A small network was shown many inputs. Here are its activations along a few directions, one row for each input.
In each table, some parts of the input vary, and every possible input appears once, in random order.
A made-up example of a description, with smaller parts first: one of 3 separate values, together with either a single point or one of 9 places around a ring or (one of 4 places along a line, together with one of 8 places around a ring).
Shared parts are said once, and a part with two or three values counts as separate values.
In the rows, 128 means zero.

Other details of the inputs shift rows strongly along two fixed directions, in all tables alike. That doesn't count.

Table:
r1: [142 150 167 122 109 155 138 170 123 116 136 120 153 141 113]
r2: [155 115 131 141 113 152 167 141 116 123 135 112 125 113 102]
r3: [128 143 134 117 111 148 141 132 128 103 157 123 142 135 101]
r4: [134 142 126 153 106 134 167 144 125 124 140 102 133 108  92]
r5: [117 132 123  99 153 100  83 109 141 147 116 158 127 145 167]
r6: [156 153 163 122 123 161 151 153 124 124 136 118 151 132 116]
r7: [137 156 170 135 116 153 149 158 127 119 139 112 152 134 116]
r8: [132 155 195  75 159 118  93 108 146 152 111 129 180 176 172]
r9: [119  86  65 153 154  99 130  94 129 158 112 130  78  95 157]
r10: [136 123 115 138  95 145 158 141 116 101 155 130 134 121  77]
r11: [115 160 200  80 163 134  65 106 132 121  94 134 173 173 173]
r12: [119  62  31 167 134  94 131 106 120 141 118 153  47  83 133]
r13: [111 164 170  98 166 128  69 107 131 126  95 139 155 153 171]
r14: [142 123 121 147  99 155 164 159 121 109 145 101 115 110  95]
r15: [111 140 183 108 152 112  95 124 139 150 106 139 161 168 179]
r16: [158 160 160 117 119 150 152 145 128 126 139 110 163 131 104]
r17: [144 120 120 145  92 141 165 148 124 112 142  98 125 112  80]
r18: [118 126 150 115 141 115 101 131 137 142 110 137 137 153 161]
r19: [140 140 130 143 113 157 139 144  99  98 121 119 136 104  92]
r20: [121 128 139 112 165 108  96 111 134 164 103 150 135 144 182]
r21: [138 124 104 151  97 131 158 152 120 122 137 111 122 104  88]
r22: [115  91  70 163 137 110 120 100 107 124  98 132  90  87 123]
r23: [130 139 138 128 113 156 136 150 116 105 152 145 138 137 108]
r24: [156 152 162 110 117 152 154 140 127 124 141 102 163 133 108]
r25: [132 134 128 147 103 135 169 138 124 121 142  94 132 110  96]
r26: [126 172 183  68 156 123  73 122 154 135 123 149 165 178 172]
r27: [152 154 157 112 116 165 135 160 127 105 146 133 135 139 112]
r28: [ 98 130 133 105 159 117  84 100 142 133 128 155 124 158 177]
r29: [100  85  64 168 137  72 134  94 129 161 106 128  88  95 139]
r30: [151 125 120 131 105 161 156 154 119 102 152 121 109 115  98]
r31: [105 101  88 164 142  96 127 116 125 155 113 136  97 104 151]
r32: [115  79  64 142 147  98 111  98 132 142 116 150  64 107 153]
r33: [157 153 160 116 115 147 151 149 119 130 135 116 167 131 105]
r34: [148 138 141 119 114 155 135 159 118 112 141 141 129 131 113]
r35: [136 166 173 111 114 173 133 157 126  96 158 136 158 155 108]
r36: [131 106  98 169  98 123 180 130 118 124 138  97 109  92  83]
r37: [124 152 163  76 151 121  83 114 149 133 126 140 150 166 167]
r38: [149 101  83 147  98 136 163 135 120 108 148 118  96  95  79]
r39: [127 139 159 132 122 142 141 142 129 125 134 109 142 133 132]
r40: [139 130 102 152 102 134 159 147 128 119 140 105 116 103  88]
r41: [134 140 137 147 103 133 163 149 118 127 137 108 145 114  95]
r42: [100  93  98 134 158  87  93  97 144 156 101 138  92 130 178]
r43: [108 158 189  71 151 123  77 107 149 127 129 148 176 190 165]
r44: [151 135 151 118 121 133 145 134 123 136 126 119 158 133 115]
r45: [ 99 119 135 108 157 114  85  98 140 133 124 158 124 160 172]
r46: [ 94  98  95 130 157  96  90  94 133 142 117 169 101 139 170]
r47: [115 122 109 138 143 112 113 125 139 142 116 132 105 125 152]
r48: [137 124 148 149 105 148 162 149 120 116 138 105 134 121 104]
r49: [107  80  54 160 134  76 122 100 133 155 107 131  81  98 138]
r50: [106 123 113 118 147  95 100 104 148 150 114 123 118 135 163]
r51: [135 163 151 114 110 156 139 145 131 100 159 129 156 143  95]
r52: [ 95 112  95 130 171  97  78  76 127 139  88 136 100 115 176]
r53: [134 134 112 139  98 147 155 145 115 103 158 132 134 116  79]
r54: [125  77  44 155 125  94 133 106 124 137 124 143  71  89 118]
r55: [137 113 129 130 139 124 131 124 124 147 114 135 128 128 143]
Each input here is: one of 5 places around a ring, together with either a single point or (one of 2 separate values, together with one of 5 places along a line).
Question: The inputs of r4 and r29 match in every part but the place on the ring of 5. If r47 is changed in the same way as r4 into r29, which row does it become?
Answer: r18
Question: Which other rows does r51 become when the place on the ring of 5 takes its other values? List them by row number.
Answer: r3, r10, r43, r53
Question: A walk changes only the place on the ring of 5. It starts at r49 and steps to r21. List the rest of the walk in order.
Answer: r40, r50, r17

Table:
r56: [168 135 149 133  98 165 158 148  97  97 122 101 149 104  70]
r57: [141 165 146 127  95 148 155 132 123 100 139  81 170 113  66]
r58: [129  87  59 159 152 104 131 111 133 161 116 135  59  93 157]
r59: [145 131 132 157  96 152 173 147 101 104 136 109 150 102  72]
r60: [115 155 136  58 164 140  43  98 138  94 135 186 138 175 151]
r61: [ 85 100  61 175 135  84 132  84 135 142 117 109  93  94 127]
r62: [127 143 165 157  92 155 163 173 108 107 142 114 159 129  89]
r63: [103 153 158  60 163 141  42 103 143  95 141 192 143 190 173]
r64: [102  75  74 175 139  95 127 107 115 141  96 135  77  96 145]
r65: [130 157 157 137  96 152 162 140 125 100 147  83 169 123  76]
r66: [162 121 154 130  94 161 169 176 123 119 148 122 137 137  99]
r67: [173 120 149 122 100 162 171 161 119 117 148 119 142 128  93]
r68: [ 91 158 183  88 148  92  89 123 174 162 138 133 161 191 189]
r69: [178 148 141 113  97 150 168 155 119 120 149 120 161 120  72]
r70: [114 164 172  64 154  93  89  97 165 158 128 126 171 178 176]
r71: [159 139 154 128  96 154 172 164 123 126 157 124 154 136  86]
r72: [122 100  40 142 134  68 137  80 147 157 130 117  83  88 121]
r73: [100  87  61 179 139  87 132  94 114 148 105 136  90  91 132]
r74: [119 155 152 149  91 148 167 153 128  99 147  86 159 128  79]
r75: [111 135 184 103 162 118  79 110 130 142  92 141 156 166 181]
r76: [112  77  49 167 132  80 145 114 135 166 125 149  76 100 137]
r77: [ 97  87  38 142 136 121  96  95 124  98 149 184  53 113 128]
r78: [141 159 177  69 174 125  78 117 147 157 106 138 151 167 199]
r79: [135 146 166 158 104 175 158 180 109 100 131  99 130 115 106]
r80: [158 155 152 130 100 154 155 144 102 103 128 108 172 112  70]
r81: [188 132 144 110 100 160 161 157 116 115 141 115 148 122  83]
r82: [147  96  47 144 156 100 124 100 131 156 107 131  67  80 146]
r83: [139 132 168  72 160 115  87 111 143 158 108 148 155 171 183]
r84: [118 152 189  93 164 122  81 143 155 159 116 145 142 179 212]
r85: [108  96  75 173 153 112 121 103 117 143  95 122  72  85 153]
r86: [156 154 157 133 115 178 152 153 103 100 122  94 143 105  96]
r87: [142 148 159 152 108 175 159 170 108  99 125  99 132 113 101]
r88: [117  81  68 156 145  99 123  90 108 142  93 128  86  88 137]
r89: [ 84 151 163  78 146 137  44 126 147  98 148 196 132 195 183]
r90: [103  91  29 128 143 120  92  86 120  97 144 180  59 107 123]
r91: [ 70 160 182 110 154  96  75 111 158 147 113 121 170 179 186]
r92: [131 142 129 118  88 186 132 166 115  54 180 161 117 143  76]
r93: [154 121 162 135  90 163 169 188 123 120 155 121 137 139 101]
r94: [ 93 153 185 105 162 101  77 114 138 149  96 149 172 176 184]
r95: [169 126 160 123 100 166 164 168 122 120 149 121 145 140  97]
r96: [144 146 142 129  88 143 180 152 139 119 171  96 144 130  78]
r97: [ 93 165 168  89 159  99  78  85 150 144 105 115 178 164 171]
r98: [ 97 158 174  82 154  89  91 112 174 162 129 134 160 188 186]
r99: [123  67  31 167 135  78 149  96 128 165 126 147  70  81 130]
r100: [126 102  60 160 154 110 116  94 114 140  88 117  76  67 135]
r101: [124  84  52 168 146  99 137 120 134 157 116 136  52  90 158]
r102: [150 138 128 133  89 139 185 145 137 116 172  95 138 115  72]
r103: [105 140 176  98 152 100  90 134 155 170 125 159 157 183 188]
r104: [176 142 147 126 108 174 170 168 122 113 147 108 132 115 102]
r105: [109 159 182  87 164 107  74  98 130 148  94 142 183 167 175]
r106: [129  80  41 151 135  83 142  96 126 166 123 143  83  88 128]
r107: [114  78  77 163 145 100 124  94 113 139  96 132  88  91 142]
r108: [134 127 171 152  96 162 157 173 106 102 133 111 142 129 101]
r109: [152 137 140 154 112 174 164 155 104  98 125  96 128  94  91]
Question: What do these inputs look like to the network?
Answer: one of 6 places along a line, together with either a single point or (one of 2 separate values, together with one of 4 places along a line)
Question: The inputs of r82 and r84 match in every part but the place on the line of 6. If r81 is changed in the same way as r82 into r84, which row does it become?
Answer: r93
Question: The inputs of r107 and r108 match in every part but the place on the line of 6. If r63 is changed in the same way as r107 into r108, which row does it become?
Answer: r89
Question: Which other rows does r96 become when the choice among 2 separate values takes its other values? List them by row number.
Answer: r61

Table:
r110: [124  92 108 181 101 120 181 120 104 126 115  80 139  91  76]
r111: [132  82  65 122 178  92  92  58 129 159  81 129  83 101 174]
r112: [ 68 140  93 102 142  74  77  79 169 134 150 143 124 156 161]
r113: [115  72  37 184 146  56 162 122 160 218 129 131  43  93 176]
r114: [114 110 133 126 158  84 112 133 158 198 109 126 105 145 210]
r115: [120 163 218  51 168 169  44 137 120  99 119 202 166 206 193]
r116: [150  54  42 171  89 174 171 150  90  74 162 157  50  85  64]
r117: [158 149 128  77 153 100 123 113 165 182 135 139 148 143 153]
r118: [189 177 195  94 122 195 141 149  98  93 121 102 178 123  96]
r119: [127 155 249  83 165 148  85 144 151 154  92 114 177 198 219]
r120: [140  54  28 244 106 138 212 152  88 127 116  90  25  18  93]
r121: [160 129 145  81 151 117 105  99 141 146 106 123 135 139 151]
r122: [103 120 106 118 172 138  49 117 107 111  94 210  92 140 180]
r123: [115  98  98  91 150 103  75 121 144 144 146 205  96 165 181]
r124: [ 91 116 124 125 146  49 115  91 148 191 100 122 156 143 169]
r125: [142 119 114 201 121 162 164 175  96 120  95 100  91  68 118]
r126: [109  69  95 156 164  74 118 108 151 186  91 123  62 117 202]
r127: [126 199 224  72  84 178 130 154 146  57 182 101 202 189  72]
r128: [ 68 144 104 130 146 116  82  79 128  96 129 134 115 124 135]
r129: [ 64 158 100 138 153 120  67  90 123  94 111 140 117 117 131]
r130: [188 150 145  91 105 154 163 154 128 130 148 103 158 120  90]
r131: [125 177 182 108  77 196 150 150 123  43 179  89 179 155  50]
r132: [144 113 138 167  73 127 202 143 113 121 134  77 154 104  54]
r133: [140 164 149  97 190 127  59  97 114 137  64 140 147 126 179]
r134: [141 118  87 182  74  97 229 149 129 158 162  93 141  93  52]
r135: [131 150 181 154 104 146 163 141  95 112 112  88 186 112  85]
r136: [174 158 228  63  90 208 126 192 125  67 177 165 175 199  97]
r137: [118 140  56 159  69 122 193 137 152 100 212 113 111 105  44]
r138: [ 85 136 133 160 166  83  81  88 111 157  56 126 153 113 166]
r139: [176 136 132 112  79 174 172 198 134 102 214 174 132 153  69]
Question: The inputs of r127 and r126 match in every part but one. If r131 is changed in the same way as r127 into r126, which row does it become?
Answer: r119
Question: What do these inputs look like to the network?
Answer: one of 5 separate values, together with one of 6 places along a line
Question: Which other rows does r137 become when the choice among 5 separate values takes its other values? List them by row number.
Answer: r113, r117, r134, r139
